Each row below holds a small network's activations on one input, seen along a few directions.
In each table, some parts of the input vary, and every possible input appears once, in random order.
Descriptions start from the smaller parts, as in this example, which fits no table here: line(6) and (point or line(11) or (values(3) and ring(8))).
Shared parts are said once, and a part with two or three values counts as separate values.

Other details of the inputs vary at random and push rows far along two fixed directions, the same in every table; ignore that.

A family of inputs:
row 1: [-19  31 -21  -4 -30 -11  -5   5  15  17  14 -30]
row 2: [ 12 -19 -26  32 -26   7  -3 -36 -17  -9 -19   4]
row 3: [-19  29  10 -26   7   5  -6  35  30  10  12  10]
row 4: [-25  23 -30  13 -30   6  -1  12  13   1   4  -7]
row 5: [-21  21  33 -25  42   6   3  50  12  10  28   4]
row 6: [-13  32 -26  10 -33  -7  12   9  15 -13   5  -6]
row 7: [ 15 -17  22 -17  21   8 -12  -7   2   1 -14  23]
row 8: [ 20 -15  -9  21 -21   3   9 -40 -17 -18  -8  14]
row 9: [-17  29  10 -21  12 -19  15  46  16 -10  22 -11]
row 10: [-20  17  -3  -1  -5  13   1  20  13   0  15  10]
row 11: [ 16 -25 -21  25 -25 -11   3 -35 -28 -11  -9 -16]
row 12: [-33  15 -34  13 -42  -2  -3   0  27  23 -12 -14]
row 13: [ 17 -28  20  -8  25   3   2   5  -7 -21 -11  27]
row 14: [-10  24  17 -37  18  -7   0  30  23  14  18 -12]
row 15: [-11  22 -24  -6 -37  -3  -3   0  24   3   0 -10]
row 16: [-14  28  14 -32  14 -10   0  35  25  13  15 -15]
row 17: [ 14 -15  21 -11  25  11 -12  -6   1   4 -14  22]
row 18: [-28  16  10 -20  19  -6   2  50  13   4  21 -10]
row 19: [-17  25 -33  21 -33  -8   4   4   0   5  11 -31]
row 20: [ 17 -21  19  -9  19  -4   8   1  -5 -25 -10  26]
row 21: [-17  39 -19   8 -30 -13  17   9   7  -3  27 -24]
row 22: [ 19 -17  26  -3  27  12   3  -3  -9 -14  -2  31]
row 23: [-17  28 -21   4 -25  -7  -5   1  10  19  11 -29]
row 24: [-12  26 -29  12 -32  -2  -4  -9   7  18   8 -33]
row 25: [ 18 -14  22   0  33  -3   3   1 -18  -5  -6   3]
row 26: [ 22 -22 -13   2 -24   6  -8 -45  -5   0 -19   6]
row 27: [ 24 -22  46 -11  55   4   4   4 -20  -5   4  20]
row 28: [ 15 -13 -18  24 -19   4   1 -27 -13 -14 -16   7]
row 29: [ 18 -17 -14  17 -16  14 -11 -41  -9   3 -21   6]
row 30: [ 14 -21  24  -1  28  16  -1  -2  -8  -9  -2  31]
row 31: [ 13 -30  22  -5  33  -4   0   5 -18  -6  -4   6]
row 32: [  6 -33  19  -8  27  10  -5   6  -8 -12 -12  27]
row 33: [  8 -20 -22  31 -18   1  -4 -38 -29   6 -13 -17]
row 34: [ 14 -15  26 -14  30   0 -10 -10 -10  15  -4   4]
row 35: [-31  15  15 -20  24  -8  -2  38  26  32   2 -12]
row 36: [  8 -27 -20  19 -23   2  -2 -23 -13 -15 -13   8]
row 37: [ 20 -11  24  -3  32  -9   9  -3 -17  -9  -7   4]
row 38: [ 13 -18 -17  32 -22   2   1 -42 -29   1   0 -12]
Description of these inputs: values(2) and (point or line(6) or (values(3) and line(4))).
Question: Changing only the values(2) part turns row 27 into row 22. The same change can be made to row 14. Which row results?
Answer: row 26
Question: Change only the values(3) part in row 27. List by row number the other rows that result.
Answer: row 11, row 25

A family of inputs:
row 39: [ 29 -51  -5  11  -9   0  -1 -35 -26 -28 -21  17]
row 40: [ 16 -52  -9  20  -8  21 -13 -35 -17 -12 -31  32]
row 41: [-10  38  -7 -18 -17   7   1  23  32  -8  14  10]
row 42: [ 17  -7  33 -22  41 -11   7  16   2 -13 -11  17]
row 43: [ 37 -23   8   6  -1   7  -6 -51 -16  -2 -23  19]
row 44: [  9 -12  37 -28  37   7  -6   3   1  11   7  14]
row 45: [  3  18 -27  18 -37  -5  -6 -37 -10  22   7 -39]
row 46: [ -4  -4 -40  20 -53 -16   5 -24  -7 -10  -4 -21]
row 47: [ 35 -24  11   8   3   4  -5 -55 -21   9 -18   4]
row 48: [ 18 -11  28 -23  36  -3   7  21   4 -26 -10  27]
row 49: [  8 -13  30  10  42   8  21  30 -26 -38  24  30]
row 50: [-33  15  -9  -2  -7   4  -3  25  20  19   6  -8]
row 51: [ -4 -21  29 -15  38  13  -9  20   8   3 -14  33]
row 52: [-22  29  -9   0  -7   3   0  24  28   8  -6   6]
row 53: [-27  33  -3  -2   0   0   2  28  27  19   2  -8]
row 54: [-21  30  -2 -17  -3  -2  -8  21  11  25  31 -29]
row 55: [-19  15  -6  -9  -1 -19   2  25   0  13  22 -39]
row 56: [ 29 -37   3   7  -8  10 -11 -52 -21  -3 -17  17]
row 57: [  7 -22  35 -24  43 -11   5  18  -6  -1   1   4]
row 58: [-10   9 -33  33 -31  -2  -8 -26  -9  26  -9 -35]
row 59: [  1   9 -32  21 -40 -21  11 -28  -6   1  -6 -34]
row 60: [-15  33  -2  -9   5 -22   7  28   7  12  18 -40]
row 61: [-18  -5 -39  31 -38   1 -13 -25 -13  27  -3 -35]
row 62: [  6 -12  23 -12  35  17  -5  19  13 -10 -19  41]
row 63: [-14  41  -5  20   0   0  30  39  -4 -34  34   4]
row 64: [-18  26  -7 -22 -19  11  -4  29  29  -8  22  12]
Question: What do these inputs look like to the network?
Answer: values(2) and (point or (values(3) and line(4)))
Question: Changing only the values(2) part turns row 45 into row 54. The same change can be made to row 43. Which row results?
Answer: row 56
Question: Change only the values(3) part in row 64. List by row number the other rows that result.
Answer: row 39, row 40
Question: Change only the values(2) part in row 64. List by row number the other rows that result.
Answer: row 41

A family of inputs:
row 65: [ 24 -32  39  -3  59   4  -5   0 -31  -4 -13  10]
row 66: [-11   9  10 -14  29   6   3  50   2 -14  16   4]
row 67: [-24  16 -22  13 -26   4  -2  -4  18  29  -3 -12]
row 68: [-17  13  14  -3  34  -8   7  35   4  12   8 -12]
row 69: [ 32 -34   3   4 -11  -9   0 -59 -27  -6 -16  -1]
row 70: [-11  18 -25   4 -43   5  -6 -17   5  10  18  -8]
row 71: [-14  18 -21  17 -32 -10  10 -11 -12   0  23 -28]
row 72: [-25   5 -29  13 -39  16  -3   2  18   1   0   6]
row 73: [-13  23 -16   1 -33   4  -4 -17   7  16  17 -15]
row 74: [ -2  13  10 -28  17  -9  -4  35  16  -5   0   2]
row 75: [ -3  17 -22   1 -39 -17   1 -13   8   1   5 -28]
row 76: [ -1  14  21 -35  20 -10   0  37  20  -6  14   6]
row 77: [-22  12 -31  10 -32  14  -8   3  16   1   2  -1]
row 78: [ 20 -47  -8  16 -16  -5  -1 -42 -17  -9 -34  18]
row 79: [ 25 -27  36 -12  48  15 -20 -14 -14  11 -21  18]
row 80: [ 15 -36  -7  34   1  -1  -2 -40 -37  -3 -20  -6]
row 81: [ 47 -11  43  -2  45  10   9 -15 -14 -27 -11  42]
row 82: [ 31 -17  -4  37 -12  10  16 -43 -16 -23 -31  33]
row 83: [-27   6 -27  26 -30  -4   7   9  -2  -4   8  -6]
row 84: [-11  19  20 -15  26  -8  13  26  -1  11  27 -15]
row 85: [-14  15 -24   5 -30 -15   0  -2  13   1  -8 -21]
row 86: [-18   9  15 -20  12 -10   7  30  23   2  -5   6]
row 87: [-17  12 -23   5 -28 -16  10  -1  18  13  -9 -20]
row 88: [ 34 -33   3   4  -7 -12   3 -61 -26   5 -17  -9]
row 89: [ 30 -40  39 -18  44  22 -15 -10 -12  -6  -7  35]
row 90: [-10  13  19 -31  14  16  -3  27  18  -1  24  19]
row 91: [-13  15 -30  19 -25  -5   0   9  -9  -3  10 -22]
row 92: [-12  16 -25   5 -25 -18   3  -5  14  12  -9 -27]
row 93: [ -9  21 -22   9 -37   3 -10 -17   7  16  10 -21]
row 94: [-11   9  14 -27  21  -9  -2  39  22  -6   0  11]
row 95: [ 15 -43  41   4  59   2   6  -3 -24   7 -18  18]
row 96: [-10   4   6 -24  12  -2   2  37  22 -16  -1  12]
row 97: [ 27 -38  31 -16  47  25 -18  -5 -13  -5 -19  34]
row 98: [-21  15 -27  11 -29   7 -11   1  15  11   1  -4]
row 99: [ -8  22  22 -26  21   5  -2  14  16  25  19  -3]
row 100: [-19   2 -30   5 -42  -4   8   6  19 -14  -5   1]
row 101: [-27  10  16  -1  22  -3   8  36   5   1   9   3]
row 102: [ -8  11  16 -11  21  -4   4  37   0  -4  26   0]
row 103: [ 21 -33  40  -9  58  12 -14 -14  -9  21 -25  20]
row 104: [ -2  10 -33   0 -49  -9   3  -5  11 -15   9 -16]
row 105: [ -1  19  15 -28  25 -14   1  29  17  12  -3 -16]
row 106: [-25  12 -26  18 -38   6  -5 -10  14  18  -5  -8]
row 107: [ 32 -37  -6   5 -21  -9  -2 -56 -26 -11 -13   7]
row 108: [-24   8  17 -17  18  12  -7  35  24  10   3  25]
row 109: [ 18 -48 -13  34  -2   9   1 -33 -35 -20 -18   8]
row 110: [-27   2 -29  23 -32   3  12  16   2 -13   8  -4]
row 111: [  0  37  20  -5  28   5  15  35  22 -21   1  30]
row 112: [-22  20 -23  11 -26   5 -10  -3  14  17  -2 -14]
row 113: [-10  10 -27  16 -32  -1   7   6  -5 -15  23 -17]
row 114: [  2  19  25 -33  26 -15   5  29  21  11  10 -12]
row 115: [ -9  16  25 -14  31  -6   5  37   2   1  25  -8]
row 116: [ 16 -40 -12  34  -3   1  -3 -35 -36  -9 -18   5]
row 117: [ -3  19  13 -26  18 -11  -2  31  17   2  -1  -9]
row 118: [ 42  -9  -2  26 -15   6  15 -59 -27 -25 -12  23]
row 119: [ 29 -33  46  -5  59  -1   1  -7 -29   6  -3   4]
row 120: [ -9  18 -28   9 -44   5 -12 -12   8  11  13 -14]
row 121: [  9  40  15  -5  21   6  11  29  16 -21   3  20]
row 122: [-10  24 -31  13 -30   2 -11 -13   8  28  -2 -32]
row 123: [ 24 -30  -7  29   6  -4  -2 -42 -40   7 -20 -20]
row 124: [ -3   8  14 -35   7  -4   8  26  17 -17  19  11]
row 125: [ 29 -27  -4  18  -8   7 -13 -61 -22  21 -15  -9]
row 126: [ 24 -37  -3  23  -8  -1   2 -45 -42 -11   1   3]
row 127: [ -2   8   6 -29  14  -2  -1  37  18 -15   1   5]
row 128: [-12   9  18 -20  22   4  12  38   1 -16  33  10]
row 129: [-11  18 -33  11 -37   7 -15  -6   6  11   1 -14]
Question: What do these inputs look like to the network?
Answer: line(5) and (point or (values(3) and line(4)))
Question: Changing only the line(5) part turns row 69 into row 117. The same change can be made to row 124. Which row results?
Answer: row 127
Question: List by row number the other rows that have the line(5) part in common with row 100.
Answer: row 67, row 72, row 78, row 82, row 83, row 86, row 87, row 95, row 101, row 106, row 108, row 110
Question: Start at row 92 and move only the line(4) part, one step at a time. The first step leads to row 85. Which rows follow, in order?
Answer: row 94, row 96
Question: Change only the values(3) part in row 128. List by row number the other rows that result.
Answer: row 90, row 124
Question: Start at row 118 and move only the line(5) part, one step at a time. The first step leads to row 81. Which rows follow, in order?
Answer: row 121, row 111, row 82

A family of inputs:
row 130: [ 16 -34 -19  21 -25   0  -8 -46 -19  -1 -23  -2]
row 131: [-18  18  -4  -9  -3 -10   4  27  14  -2  12 -12]
row 132: [-15  29 -14  -6 -23  -4  -1   9  19  10  11 -11]
row 133: [ 6 -4 16 -8 19  7 -8 -1  0  8  0  6]
row 134: [-15  29   1 -10   1  -3   3  25  11   6  20 -14]
row 135: [ 15 -16  25 -19  30   4  -3   1   1   0 -12  17]
row 136: [ 13 -16  23  -7  27  13   1   8   0 -20  -6  37]
row 137: [  0  11 -36  23 -51 -10   3 -35  -8   3   2 -26]
row 138: [ 14 -31 -19  28 -21   3  -8 -45 -22   4 -24  -2]
row 139: [  7 -14  13   1  21   2   2  -1 -14   5   1   3]
row 140: [-22  23 -17   5 -14  -8   5  20   9   4  10 -18]
row 141: [-18  29 -10   0 -16   1  12  30  15 -20  18   5]
row 142: [  3 -16  20  -3  26   9  -5  -3  -5   8  -7  11]
row 143: [ 14  -9  23 -17  28  -4   3   8  -1  -5  -3   7]
Question: What do these inputs look like to the network?
Answer: values(2) and (point or ring(6))
Question: Changing only the values(2) part turns row 131 into row 130. The same change can be made to row 141. Which row results?
Answer: row 136
Question: Change only the values(2) part in row 139. List by row number the other rows that result.
Answer: row 142
Question: Change only the values(2) part in row 135. List by row number the other rows that result.
Answer: row 143
